These are the activations of a small neural network, seen along a few directions. Each row is one input.
Each table varies a few parts of the input and shows all the possible inputs, shuffled.
Descriptions start from the smaller parts, as in this example, which fits no table here: one of 6 places along a line, together with either a single point or one of 11 places around a ring or (one of 3 separate values, together with one of 8 places around a ring).
Shared parts are said once, and a part with two or three values counts as separate values.

Other details of the inputs shift rows strongly along two fixed directions, in all tables alike. That doesn't count.

Table:
row 1: [13 -9  3 -5  5 -9 -2  5 -6  5  1 -8  8]
row 2: [ -4  -1  -9  -9  10   8  -2  -7   2  17   6  -1 -13]
row 3: [ -8  12  12 -34  -4 -12 -17   7  25   9  13  -2  -3]
row 4: [-1 -3  2 -2 25 -3 11 -8  3 -7 13  1  8]
row 5: [ 13   0  -3 -11  -1  -2   1   0  -4   7  -5 -13   6]
row 6: [-28  26  21  47 -36  -2 -17 -27 -25 -46   6  26 -13]
row 7: [  4 -14   5   3  11  -4 -12  -1   7  -1   4  -6  16]
row 8: [ 16  -6   8  -3   3 -15   7   3  -5  13  -3   1  13]
row 9: [-22  25  24  36 -56   1 -13 -20 -26 -23  -8   6 -22]
row 10: [  4   8 -15  -9  14   4  -1  -4  -2   7   1  -1  -6]
row 11: [ -7  -4 -14  -7   1   6  -6  -3   4  17   6 -11  -6]
row 12: [  1   5 -21  -7   6   2  -5  -1   1   7   1 -10   3]
row 13: [ 0  3 -4 -5 26 -6 12 -1 -6 -1  6  0 -4]
row 14: [ 14   2   2  -9  -2  -7   9  -3  -4  15 -10  -5  11]
row 15: [ 3 15 -8 -7 22  2 12 -3 -1  6  3 -5 -7]
row 16: [ -4 -12  -5   1  13   1  -9  -1   4  -3  12  -4  18]
row 17: [  1  -4 -10  -7  19  -4  -1  -1  -7   1   5   4  -2]
row 18: [ -5   7  -3  -7  17   6  10  -5   2  15   7  -5 -15]
row 19: [ 16 -11  16   3   2 -10   4  -2   4  10   6   2  23]
row 20: [  7   1 -12  -8   4  -3  -5  -3   3   5  -9 -14   3]
row 21: [ -3  -7 -14  -3  12  -6  -6   5  -5   1   5  -4   6]
row 22: [-23  29  20  50 -48 -13 -23 -16 -29 -42  -9  14 -19]
row 23: [  2 -41  -1   1 -46  67  64  91  56 -30 -56  56 -21]
row 24: [ 13 -14  12   1   5  -3  -5   1   3   2   9  -6  19]
row 25: [ -2  -7  -6  -8   0   2  -7  -5   6  16  -5 -14  -5]
Each input here is: either a single point or (one of 4 places along a line, together with one of 6 places along a line).
A walk changes only the place on the line of 4. It starts at row 6 and steps to row 17. List the rest of the walk in order.
Answer: row 10, row 2
Change only the place on the line of 6 in row 17. List by row number the other rows that result.
Answer: row 1, row 8, row 13, row 21, row 22
Change only the place on the line of 6 in row 18. List by row number the other rows that result.
Answer: row 2, row 9, row 11, row 23, row 25

Table:
row 26: [ -7  12   2  13  -9  -1  -1 -16 -14  -1  -3  -5 -10]
row 27: [  0   7   3  14 -10 -11  -4 -10 -19  -7   0   4   2]
row 28: [ 10  -4 -13 -17  13   5   7   7  12  13  -3  -4   3]
row 29: [ 11 -19  -8 -14  26   7   8  11  20   9   7  -1  15]
row 30: [ 21 -16  -9 -20  19   4   9  13  16  13  -2  -4  18]
row 31: [ -9  16  -1  10  -3  -6  -7  -8 -16  -8   4   1 -10]
row 32: [  0  -9 -12 -14  24   9   6   5   9   7   2  -2   1]
row 33: [  0 -11  -4 -19  14   4   3   7  13  11   6   0  -3]
row 34: [  6  -9 -12 -10  13   6  12   6  -1  16  -3  -5  -2]
row 35: [-14  15   5   6  -8  -2  -7 -14  -6  -6   9   1  -7]
row 36: [ -4   9   8  15  -3 -10  -7 -10 -11 -14   1  -1   1]
row 37: [  0   3   6  18 -11  -6   0 -13 -21  -3   0   0  -1]
row 38: [ -9  16   2   9  -3  -5  -7 -11 -11 -10   1  -3 -10]
row 39: [  7 -23   1 -19  18   2   5  13  18  12   7   1   9]
row 40: [ 13 -18 -11 -14  25  -2   9  16   7   8   1  -2  10]
row 41: [ -6  19   2   8  -6  -3  -8 -11  -7  -9   4  -2  -9]
row 42: [  4  -5  -6 -14   8   5   9   6  11  17  -3  -7   1]
row 43: [ -3   9  15  12 -17  -5  -4 -12 -11  -1  -1  -3   5]
row 44: [ -4   7  17   8 -12 -13 -12  -6  -8  -8   5   1  -2]
row 45: [-14 -19   9  34 -72  64  52  96  53 -82 -49  73 -30]
row 46: [ -5  16   3  12 -12   0  -3 -15 -10   1   0  -4  -9]
row 47: [  8  -7 -13 -17  17   3   8   7   7  11  -5  -5   2]
row 48: [  8  -7 -15 -16  16   2   9   9   2  12  -2  -2   1]
row 49: [ 19 -18  -5 -13  15   8  13   9  12  16  -3  -8  14]
row 50: [  4  -7  -4 -20  12  -1   2  11  13  11   2  -4  -4]
row 51: [  0  -9 -14 -13  24   8   6   8   4   9   5   1   0]
row 52: [  0   8   6  13  -9 -10  -5 -13 -14 -10  -3   0   3]
row 53: [ -7  19   3   4 -15  -7  -7 -12  -7  -2   0   0  -6]
row 54: [  4  -4  -8 -20  13   2   6  10  14   9   2  -6   1]
row 55: [-11   8  12  12  -9  -7  -8 -13  -5  -9  11   3   4]
row 56: [  0   4   9  17 -10  -5   0 -16 -16  -6  -4  -4   0]
row 57: [ -1   8  16   7 -17 -12 -12  -8 -11  -2   0   4   2]
row 58: [ -8  13   9   8 -15  -5  -6 -12  -9   5  -2  -1 -12]
row 59: [ 14 -20   4 -17  10   3   7  12  10  21  -4  -5  10]
row 60: [ -9  -2  -1  15 -21  -5 -28  -8  -7  -7   1  -9   7]
row 61: [-13   6  -7   7 -19   1 -24 -11  -7  -5   0  -8  -8]
row 62: [ -7  15   7   4 -15 -10 -10 -10  -8   1  -1   2 -10]
row 63: [  7 -21  -9 -12  29   4   8   9  14   7   2  -1  12]
row 64: [-11  16   2  10  -4   2  -8 -15  -7  -8   9   2  -8]
row 65: [  8 -21 -12 -10  28   3   8  12   9   9   5   4  11]
row 66: [ -1  13   9  14  -7  -8  -9 -10  -7 -13   5  -1   3]
row 67: [ -2  13  12   8 -16 -10  -8 -10  -9  -5   0   1   8]
Changing only one part turns row 58 into row 59. The same change can be made to row 28. Which row results?
Answer: row 30
Changing only one part turns row 67 into row 53. The same change can be made to row 49. Which row results?
Answer: row 46
What do these inputs look like to the network?
Answer: one of 2 separate values, together with either a single point or (one of 4 places along a line, together with one of 5 places along a line)
Change only the place on the line of 5 in row 44. List by row number the other rows that result.
Answer: row 36, row 40, row 45, row 66
Change only the choice among 2 separate values in row 44. List by row number the other rows that result.
Answer: row 50
A walk changes only the place on the line of 4. It starts at row 51 and steps to row 31. List the rest of the walk in order.
Answer: row 48, row 34

Table:
row 68: [ 33 -22 -35 -24   9  -8  14  -7 -19  24 -25 -30  13]
row 69: [ -5  -4  34  27 -57  13  13  52   4 -54 -17  48 -11]
row 70: [ 46   1 -21 -60  94 -35   5 -37  -8  61  13 -53  44]
row 71: [ -2 -14 -17  -8  30  13  -6  -8  10  15  17  -8  -9]
row 72: [ -36   59   41   79  -51  -53  -68 -103  -78  -21   33   -3    7]
row 73: [ 20  -2 -46 -55  36   1 -13 -12 -14  61 -12 -43  -2]
row 74: [-15   8  21  -1 -35   2  12  30  29 -29 -11  19 -21]
row 75: [  8 -28   6  15  17  11  19  13   1  -5  -8  15  -2]
row 76: [-10  -8 -20 -10  28  20  -8  -8   7   6  18 -20   2]
row 77: [  9  10  -8 -26  32  11  16 -11  19  33  11 -18  -7]
row 78: [-48  70  51  37 -46 -70 -66 -86 -72 -17  36 -20 -18]
row 79: [-20 -10   6  -8 -21  17  24  33  19 -10  -5  32 -17]
row 80: [ -8 -17  22  22 -43  27  36  51   9 -36 -21  56  -5]
row 81: [ -24   90   59   59  -53  -53  -50 -109  -76  -14   25   -9    7]
row 82: [ 27 -13 -10 -36  66 -50 -56 -50 -16  51  52 -72  66]
row 83: [  4 -26  -1  26  13  10   9   2   3  -8   0   5   7]
row 84: [ 10 -13 -23   9  37 -14  -4  -6  -9   0   1  -8  17]
row 85: [ 12  16  33  19 -51  19  15  36  26 -44 -22  34  -1]
row 86: [ 14 -11  16   5  12  13  39  14   6  -4 -10  11  -1]
row 87: [-13   1   8  -8 -23  20  31  31  33 -10 -10  30 -18]
row 88: [  6 -24  14   8  11  12  36  24  -3  -6  -6  16  -2]
row 89: [ -1 -13 -11 -16  32   8   0  -3   7  20  12  -2 -17]
row 90: [ 13 -12 -10 -10  36 -14  23  18 -15   3  -5   2   8]
row 91: [  3  -9 -28   5  37  -7  -2  -3  -8  -8   3 -21  29]
row 92: [ -31   83   62   64  -56  -59  -48 -100  -84  -17   29   -2    1]
row 93: [-13 -18  -1  33 -35  32  11  30  21 -43 -12  29  16]
row 94: [ 21   0  -8 -15  36 -12  26   8  -4   5  -9  -3   9]
row 95: [  6  -2 -34 -42  52  -9   8   8  -3  33  19 -12  -6]
row 96: [-16 -14   0  -5 -13  17   6  19  22 -11  -8  31 -17]
row 97: [ 13 -14 -17  -1  40 -16   4   4 -12   3  -6   1   8]
row 98: [  9 -25  -4  22 -71  31  29  40  16 -11 -41  26  -1]
row 99: [  8  -3 -39 -37  59 -10  -9  -5  -1  33  16 -13  -5]
row 100: [  9  -9 -18 -28  13  17  -5  -8  -6  55 -13 -36 -12]
row 101: [-18  -6  13   0 -24   0 -13  17  17 -29  -9  19 -20]
row 102: [  4   9  36  23 -56  15  19  47  17 -50 -21  44  -9]
row 103: [ -6  10   5 -12 -17  21  24  18  38  -2 -10  18 -10]
row 104: [-11 -10  -6  -7 -40  29   4  30  19  20 -37   4 -14]
row 105: [ 14   8 -33 -45  51  -5  16   4  10  35  14 -16  -5]
row 106: [ -9  16  18  -4 -29   5   7  19  35 -20 -12  10 -13]
row 107: [ 19  17 -35 -49  54  -4   8 -12  13  43  13 -26   3]
row 108: [ -4  -9  -7 -21  28   6  16   7   2  23  17  -5 -16]
row 109: [ 50 -17 -13 -42  35 -56 -40 -32 -18  90  23 -78  50]
row 110: [  6  -4 -43 -26  53  -4 -15  -8   2  24  20 -17   2]
row 111: [ -2  -9  26  31 -50  13  -3  40   8 -53 -19  47 -11]
row 112: [ -1  -9  16  40 -48  12 -12  27  12 -51  -8  34  -1]
row 113: [  4   2  -6 -22  27   9  23   2  14  25  13  -8 -15]
row 114: [-15 -16  -5   3 -15  25   0  17  27 -17  -3  26 -11]
row 115: [ -2   4 -46 -28  52   0 -18 -12  -3  17  24 -31  14]
row 116: [-15  -7   7   8 -25   6 -21  11  20 -34  -2  13 -14]
row 117: [-21  -3   3   6 -24  12 -23  10  19 -40   0  -1  -2]
row 118: [ 24 -33  -9   2 -16  17  27   3  -7  19 -25 -17   2]
row 119: [ -3 -24  -6  22  12  19  12   7   6 -17   0  -6  18]
row 120: [-22  -9 -10   1 -14  28  -4  13  23 -24   0  11   1]
row 121: [-35  63  52  74 -52 -58 -65 -99 -87 -20  27   5  -3]
row 122: [-11   1   6   6 -51   8 -17  31  18   2 -37  -8 -18]
row 123: [ 22  -3  14  -2  16  18  34   2  13   3 -12   1   8]
What do these inputs look like to the network?
Answer: one of 2 separate values, together with one of 4 places along a line, together with either a single point or one of 6 places along a line
Changing only the choice among 2 separate values turns row 83 into row 71. The same change can be made to row 90. Which row results?
Answer: row 95
Changing only the choice among 2 separate values turns row 101 into row 111. The same change can be made to row 116. Which row results?
Answer: row 112
A walk changes only the place on the line of 6. It starts at row 123 and steps to row 86. List the rest of the walk in order.
Answer: row 88, row 75, row 83, row 119
Change only the choice among 2 separate values in row 88. List by row number the other rows that result.
Answer: row 108
Change only the choice among 2 separate values in row 100. List by row number the other rows that result.
Answer: row 118
A walk changes only the place on the line of 4. It starts at row 70 and steps to row 123. List the rest of the walk in order.
Answer: row 81, row 85
Which other rows agree with row 81 in the choice among 2 separate values and the place on the line of 4? List them by row number.
Answer: row 72, row 80, row 92, row 93, row 98, row 121
